A small network was shown many inputs. Here are its activations along a few directions, one row for each input.
In each table, some parts of the input vary, and every possible input appears once, in random order.
Descriptions start from the smaller parts, as in this example, which fits no table here: values(2) and (point or ring(11) or (ring(5) and line(6))).
Shared parts are said once, and a part with two or three values counts as separate values.

Other details of the inputs shift rows strongly along two fixed directions, in all tables alike. That doesn't count.

A family of inputs:
r1: -1.46 +1.85 +2.88 +1.64 +1.48 -2.06 +5.09 +5.37 +3.64 -1.20 +1.35 -2.23 -5.71
r2: -4.36 -5.35 -1.42 +0.53 +1.96 +6.11 -7.24 -6.29 +0.18 +1.66 -1.47 +0.04 -2.50
r3: +3.10 +4.83 +0.13 +2.03 -0.14 -4.46 +7.17 +3.93 +0.59 -0.10 +1.58 -1.06 -0.55
r4: +1.66 -0.30 -0.13 -0.25 -3.56 -1.45 -1.96 +0.41 -1.79 +0.33 +0.25 +3.35 +0.39
r5: +1.47 -1.03 +3.41 +0.95 -3.32 +0.39 -7.99 +0.12 +3.08 +2.78 -0.83 +3.27 -7.72
r6: +1.66 -0.64 -1.11 +2.16 -3.25 -0.01 -4.49 +2.22 -0.03 -1.93 -2.68 -3.23 -3.20
r7: +1.42 +0.38 +2.95 -2.54 -2.71 +1.32 -1.62 -0.30 +0.07 +2.03 +0.57 +3.57 -0.41
r8: -0.88 +0.64 +5.32 -1.09 +0.05 -4.93 +5.90 +3.00 +3.08 -1.69 +1.13 -0.61 -4.86
r9: +4.12 +0.81 +0.63 -0.15 -4.54 +0.70 -6.97 +1.14 +1.98 +4.55 +0.04 +4.96 -2.76
r10: -3.99 -1.63 -3.67 -1.51 +5.54 +3.21 +4.17 -3.07 -0.50 -0.05 +0.82 -2.33 +5.12
r11: +2.70 +2.48 +1.24 +0.15 -0.21 -5.09 +5.57 +4.37 -0.64 -1.87 +2.56 +0.40 +0.47
r12: +1.02 +4.06 +0.22 +0.14 +0.28 -2.04 +6.05 +6.24 +2.26 +0.81 +2.53 -0.83 -0.94
r13: +2.89 -1.44 -0.31 +1.50 -2.65 -1.11 -3.70 +1.37 -0.57 -1.40 -2.48 -3.30 -3.38
r14: +1.30 +2.97 -2.25 +2.93 -2.93 +0.67 -2.58 +0.46 -0.34 +2.13 +0.01 +1.41 -0.55
r15: -2.61 -4.35 -2.29 -1.90 -1.40 +4.98 -6.76 -6.85 -0.87 +2.41 -0.83 +3.56 +3.83
r16: -3.62 -3.43 -2.09 -0.27 +5.12 -0.30 +2.11 -3.00 -1.56 -5.17 -3.97 -6.54 +4.28
r17: +2.68 +3.54 +4.46 -2.23 +0.70 -2.69 +6.52 +4.36 +1.47 -0.62 +3.02 +0.68 -0.51
r18: +4.30 +1.17 +1.09 +1.64 -7.37 -1.51 -5.78 -0.88 -0.38 +3.19 -0.69 +5.47 -1.79
r19: +1.40 +4.22 -1.18 +1.32 -0.16 -2.88 +5.15 +6.27 -0.56 -0.97 +2.15 -0.95 -0.93
r20: -3.28 -0.53 -2.37 +0.50 +4.51 -0.03 +4.70 -4.89 -2.06 -2.16 +0.19 -1.51 +6.94
r21: -3.36 -1.31 -4.62 -0.19 +5.16 +1.73 +4.25 -2.28 -3.17 -1.94 +0.52 -2.56 +5.01
r22: -4.19 -2.29 -2.01 -2.07 +5.08 +1.94 +3.67 -4.16 -0.29 -1.37 +1.28 -1.11 +6.62
r23: +4.15 +1.73 +2.76 -1.07 -4.03 +2.23 -6.87 +1.31 +1.26 +4.32 +0.08 +4.89 -3.16
r24: +2.63 +0.54 +3.15 +0.46 -0.59 -6.59 +4.46 +4.63 +0.55 -4.38 -0.74 -4.82 -1.59
r25: -3.93 -0.97 -1.82 -2.67 +6.48 +5.01 +4.49 -3.07 -1.54 -0.30 +0.56 -2.34 +4.68
r26: +4.67 +1.08 -0.39 +1.12 -4.99 -0.59 -7.30 +1.77 -0.73 +2.75 -0.28 +4.79 -2.76
r27: -2.34 -6.17 -1.61 -0.52 -2.00 +2.37 -8.37 -6.27 -3.02 -1.59 -4.81 -1.87 +2.05
r28: +0.93 +4.71 +2.20 -0.75 +0.84 -0.14 +5.65 +6.16 +1.32 +0.85 +2.38 -0.67 -1.38
r29: -1.35 -1.80 -3.90 +1.40 +0.04 +4.06 -6.88 -7.24 -2.03 +2.09 -2.53 +2.51 +3.85
r30: -6.72 -3.77 +0.75 -1.25 +6.61 +1.15 +3.57 -4.82 +0.59 -3.16 +0.29 -2.94 +1.47
Description of these inputs: line(5) and (values(2) or line(4)).
Question: The inputs of r25 and r7 match in every part but the line(5) part. If r2 is changed in the same way as r25 into r7, which row does it become?
Answer: r8
Question: Change only the values(2) part in r2. List by row number the other rows that result.
Answer: r13

A family of inputs:
r31: +3.55 +3.18 +2.53 +0.35 -0.42 -7.93 +8.34 +6.90 +0.97 -3.39 +0.61 -2.88 -1.01
r32: -0.51 -0.67 +0.75 +0.97 -0.62 +1.73 -3.53 +0.00 +1.83 +1.47 -0.22 +0.21 -3.68
r33: -5.24 -2.54 -0.85 -0.86 +4.46 +2.92 +1.57 -2.30 +0.16 -1.54 -0.36 -2.58 +1.05
r34: -3.08 -0.55 -2.46 -1.57 +3.94 +3.60 +2.32 -3.74 -1.66 +0.07 +0.34 -0.14 +5.78
r35: +0.59 -1.71 -0.66 +0.83 -2.42 -0.83 -4.57 -2.22 -1.57 -0.20 -2.09 +0.48 +0.66
r36: -4.78 -2.94 -0.24 -1.55 +4.76 +3.19 +1.17 -3.70 -0.27 -1.38 -0.97 -2.86 +2.03
r37: +4.28 +0.29 -0.30 +2.13 -6.54 -0.74 -7.44 +2.24 -0.49 +1.46 -1.26 +1.69 -4.03
r38: +2.18 +4.63 +2.84 -0.68 +0.15 -5.10 +9.44 +4.73 +1.35 -0.48 +3.18 +0.98 +0.57
r39: +1.71 -0.11 -2.02 +2.15 -2.48 -0.03 -3.91 +0.04 -0.72 +0.14 -1.63 -0.69 -1.26
r40: -3.79 -0.57 -3.42 -1.04 +4.12 +3.63 +2.22 -3.01 -1.97 +0.06 +0.99 -0.11 +5.12
r41: +3.99 +1.20 +0.77 -0.40 -4.80 +0.75 -5.55 +0.36 +0.28 +3.89 +1.50 +5.27 -1.59
r42: -0.76 -2.59 +1.39 -0.95 -0.30 +1.61 -4.12 -1.98 +0.94 +0.78 -0.40 +0.99 -2.25
r43: -3.57 -0.41 -4.05 -0.19 +4.63 +4.19 +1.85 -3.88 -1.41 +0.31 +0.42 -0.11 +5.21
r44: +0.56 +2.37 +4.96 -0.82 +1.60 -5.91 +9.20 +4.97 +2.84 -2.37 +1.63 -1.68 -3.36
r45: +4.88 +0.40 +0.75 +1.62 -6.08 -1.07 -7.00 +1.59 -0.31 +1.19 -1.73 +1.44 -3.24
Question: Describe the family of inputs behind these rows.
Answer: values(3) and line(5)
Question: The inputs of r32 and r43 match in every part but the values(3) part. If r33 is changed in the same way as r32 into r43, which row does it become?
Answer: r40
Question: Change only the line(5) part in r35. List by row number the other rows that result.
Answer: r31, r37, r39, r45
Question: Change only the values(3) part in r45. List by row number the other rows that result.
Answer: r34, r36
